Each row below holds a small network's activations on one input, seen along a few directions.
In each table, some parts of the input vary, and every possible input appears once, in random order.
Descriptions start from the smaller parts, as in this example, which fits no table here: one of 5 places around a ring, together with either a single point or (one of 2 separate values, together with one of 4 places along a line) or one of 11 places around a ring.
Shared parts are said once, and a part with two or three values counts as separate values.
(in the rows, 128 means zero)

Other details of the inputs shift rows strongly along two fixed directions, in all tables alike. That doesn't count.

A family of inputs:
r1: [131 108 127 120 132 135 121 141 114  95 167 146 107 142]
r2: [133 130 131 118  87 133 125 118 123 184 100 120 125 121]
r3: [140 112 139 144 126 133 136 135 119  64 192 145 110 140]
r4: [131 150 109 135 209 134 137 145 139  80 136 128 138 144]
r5: [115 148 114 108 177 140 132 136 162 185  58 109 150 118]
r6: [103 131 107  83 200  95 116 135 217 162  33  98 155 103]
r7: [125 144 106 115 190 139 135 138 185 167  78 110 130 131]
r8: [140 129 131 150 149 136 140 141 114  72 169 138 114 150]
r9: [126 119 151 103  52  88  99 112 122 148 105 131 129 112]
r10: [130 140 143 143  71 122 128 107  91 166 116 122 142 113]
r11: [118 146 112 119 198 140 137 146 144 121 104 132 138 132]
r12: [129 127 120 145 178 133 143 139 136  55 170 128 119 146]
r13: [121 122 142 138  63 120 125 107  86 148 136 132 135 116]
r14: [135 123 142 120  58 133 120 116  94 176 116 129 124 118]
r15: [137 131 119 131 164 141 133 140 153 113 137 136 116 141]
r16: [120 118 136 120  74 125 121 115 118 192  99 114 139 112]
r17: [132 109 129 131 131 132 121 138 122  94 171 144 102 142]
r18: [148 121 137 144 129 138 137 142 115  75 184 153 107 146]
r19: [112 145 111 128 175 123 138 119 149 141  97 109 153 119]
r20: [126 138 131 148  71 113 129  96 105 156 118 106 151 108]
r21: [137 111 146 145  46 123 123 111 110 151 151 129 118 118]
r22: [125 112 133 127 138 137 120 139  97  73 178 156 114 143]
Each input here is: one of 2 separate values, together with either a single point or one of 10 places around a ring.
- Changing only the choice among 2 separate values turns r17 into r7. The same change can be made to r21. Which row results? => r15

A family of inputs:
r23: [143 123 135 131 136 140 121 144  97  72 183 171 107 145]
r24: [125 116 146 152  50 116 128 101  87 141 154 132 133 112]
r25: [142 118 131 135 146 140 139 144 139  81 166 145 106 145]
r26: [129 129 133 146 145 129 139 133 129 101 150 138 132 130]
r27: [128 126 142 144  68 125 123 105  76 124 156 145 128 117]
r28: [112 130 120 108 116 123 125 108 163 226  58 105 149 102]
r29: [131 122 137 151  79 131 134 113  92 129 153 115 128 125]
r30: [124 149 115 130 205 141 139 145 151 103 119 135 140 135]
r31: [122 116 117 118 162 140 117 140 123  94 163 146 109 145]
r32: [120 136 105 112 203 137 128 142 146 106 126 142 129 135]
r33: [124 111 154 131  96 114 126 134  92  81 165 146 126 128]
r34: [136 113 137 128  67 102 112 112 124 114 144 125 113 118]
r35: [124 122 109 123 192 144 139 144 158 106 134 115 125 142]
r36: [133 140 113 112 197 141 137 149 182 140  97 128 120 138]
r37: [128 141 131 116  56  97 107  98 132 199  70 104 143 104]
r38: [131 157 128 137 125 129 143 118 146 183  73 109 148 115]
r39: [122 108 138 134  68 119 124 106 117 168 130 124 133 110]
r40: [139 126 137 155 108 131 140 128 104  91 171 133 119 144]
r41: [126 128 133 130  49 125 116 101  87 187 115 120 137 110]
r42: [138 122 123 126 160 140 125 152 129  94 159 145 100 155]
r43: [120 131 104 107 198 145 134 145 166 138 104 112 125 140]
r44: [123 157 105 118 174 131 138 133 177 211  42  90 154 121]
r45: [116 113 136 100 114 120 119 136 134 147  93 133 127 119]
r46: [130 139 117 120 141 139 128 126 127 160 104 111 135 128]
r47: [134 152 114 118 178 138 139 143 164 149  89 123 133 131]
r48: [132 115 133 134 139 136 131 139 144 108 154 141 124 134]
r49: [131 133 127 130 135 102 123 121 141  92 139 121 129 127]
r50: [123 102 147 115 101 117 123 133 124 124 124 131 129 115]
r51: [133 141 123 139 167 137 150 135 157 115 122 120 133 130]
r52: [120 127 157 123  48 110 123 109  91 170  96 122 150 108]
r53: [128 126 142 147  66 127 119 106  64 122 164 138 124 122]
r54: [117 114 111 128 176 136 129 141 145  97 154 128 125 139]
r55: [137 118 126 137 159 138 136 146 137  88 164 133 108 149]
r56: [123 144 105 128 204 145 140 141 137 100 125 119 132 141]
r57: [140 112 139 126 130 142 119 145 111  76 185 167  98 145]
r58: [145 132 148 155  63 130 127 117  71 119 160 136 120 136]
r59: [133 120 136 117  73 104 101 116 124 131 131 130 109 125]
r60: [111 139 125  95 153 120 124 133 163 194  37 108 160 108]
r61: [125 149 123 122 112 102 120 106 145 158  82 104 148 113]
r62: [121 122 117 142 164 134 134 132 121  83 165 132 130 137]
- What is each input in this table made of? => one of 5 places around a ring, together with either one of 2 separate values or one of 6 places around a ring
- Changing only the place on the ring of 5 turns r33 into r45. The same change can be made to r40. Which row results? => r42
- Changing only the place on the ring of 5 turns r39 into r24. The same change can be made to r54. Which row results? => r62
- Which other rows agree with r41 in the place on the ring of 5? List them by row number. => r23, r32, r37, r44, r46, r47, r60
- Which other rows agree with r58 in the place on the ring of 5? List them by row number. => r27, r30, r38, r52, r53, r56, r61

A family of inputs:
r63: [129 101 127 116 174 123 117 153 131  24 194 160  99 151]
r64: [125 111 142 126  60 131 124 114 114 186 115 124 125 114]
r65: [140 117 136 117 101 112 105 129  94  60 176 161  99 139]
r66: [134 136 135 114 105 120 128 127 153 184  74 113 135 118]
r67: [125 127 139 150  65 124 137 101 106 170 119 104 145 108]
r68: [148 133 134 146 106 138 129 127  98 100 172 144 109 145]
r69: [136 127 146 117  55 108 114 115 117 166 101 125 126 115]
r70: [129 155 114 123 156 134 141 124 180 207  54  99 147 116]
r71: [141 115 155 131  30 133 117 115  80 165 142 144 110 121]
r72: [101 140 102 107 233 127 131 145 173 129  81 116 155 126]
r73: [138 126 138 149 139 130 134 136  92  27 204 159 114 146]
r74: [115 156 111 124 162 139 143 122 154 204  51  93 161 113]
r75: [110 126 103  95 232 139 133 159 196 135  85 119 135 135]
r76: [129 118 154 150  29 116 129  97  76 146 149 126 139 107]
r77: [134  99 131 123 170 133 124 158 131  29 199 162  96 154]
r78: [135 111 142 110 101 125 106 139  96  91 160 159 104 138]
r79: [127 123 140 122  54  96 110 102 125 157 110 115 132 106]
r80: [124 130 111 137 169 136 139 131 158 133 127 112 135 131]
r81: [123 120 118 123 172 133 135 141 171 129 118 121 127 130]
r82: [151 107 154 149  66 128 123 128  88  68 205 161  92 143]
r83: [122 164 116 132 149 131 147 115 161 205  45  86 163 111]
r84: [131 139 132 130 135 117 124 131 109  92 137 144 129 134]
r85: [136 109 149 150  29 125 126 103  96 159 155 127 121 116]
r86: [128 119 139 109  61 112 100 113  96 146 124 139 121 115]
r87: [122 122 105 120 226 154 136 159 154  76 159 147 112 152]
r88: [130 129 125 120 167 123 132 144 174 120 110 122 127 132]
r89: [120 147 127 126 124 132 133 119 123 177  82 116 156 113]
r90: [138 145 107 136 217 146 141 151 140  65 155 137 118 157]
r91: [112 118 131 103  96 115 115 116 146 197  73 108 142 107]
r92: [147 101 157 124  66 134 110 140  65  72 201 176  87 146]
r93: [144 103 155 134  62 110 110 128  89  60 196 159  96 138]
r94: [128 131 129 135 168 117 128 140 122  48 167 148 124 141]
r95: [129 136 128 125 107 140 130 122 130 190  97 121 132 119]
r96: [104 140 104 115 231 119 136 142 184 118  89 111 156 124]
r97: [130 144 125 145  98 123 138 107 154 202  83  90 149 113]
r98: [139 137 136 126  99 129 131 122 141 177  93 120 128 121]
r99: [134 132 118 130 161 148 130 142 117 107 154 142 115 146]
r100: [142 125 144 151  59 125 131 110 115 151 142 125 122 121]
r101: [134 145 129 135 145 131 137 130 112  96 137 139 133 134]
r102: [128 124 135 152  65 123 135 102 111 176 123 102 142 112]
r103: [122 125 111 129 176 147 134 141 136 115 147 131 122 142]
r104: [121 153 104 136 221 135 151 139 178 118  97 102 148 132]
r105: [129 139 113 131 177 147 135 140 123 114 136 130 126 143]
r106: [118 127 141 134  70 126 129 106  94 173 113 120 148 107]
r107: [122 134 125 121 161 128 119 140 112  95 133 147 132 135]
r108: [113 119 113 106 164 109 117 128 163 116 113 119 133 120]
r109: [117 130 115 131 178 145 140 137 125 107 138 126 132 136]
r110: [109 143 106 126 163 136 142 121 164 209  61  85 160 114]
r111: [133 139 106 143 222 141 144 149 154  60 159 128 122 153]
r112: [123 102 147 116  25 108  99 101  80 146 144 137 119 111]
- Changing only one part turns r64 into r91. The same change can be made to r81. Which row results? => r63
- What is each input in this table made of? => one of 5 places around a ring, together with one of 10 places around a ring
- Change only the place on the ring of 5 in r101. List by row number the other rows that result. => r73, r76, r89, r106
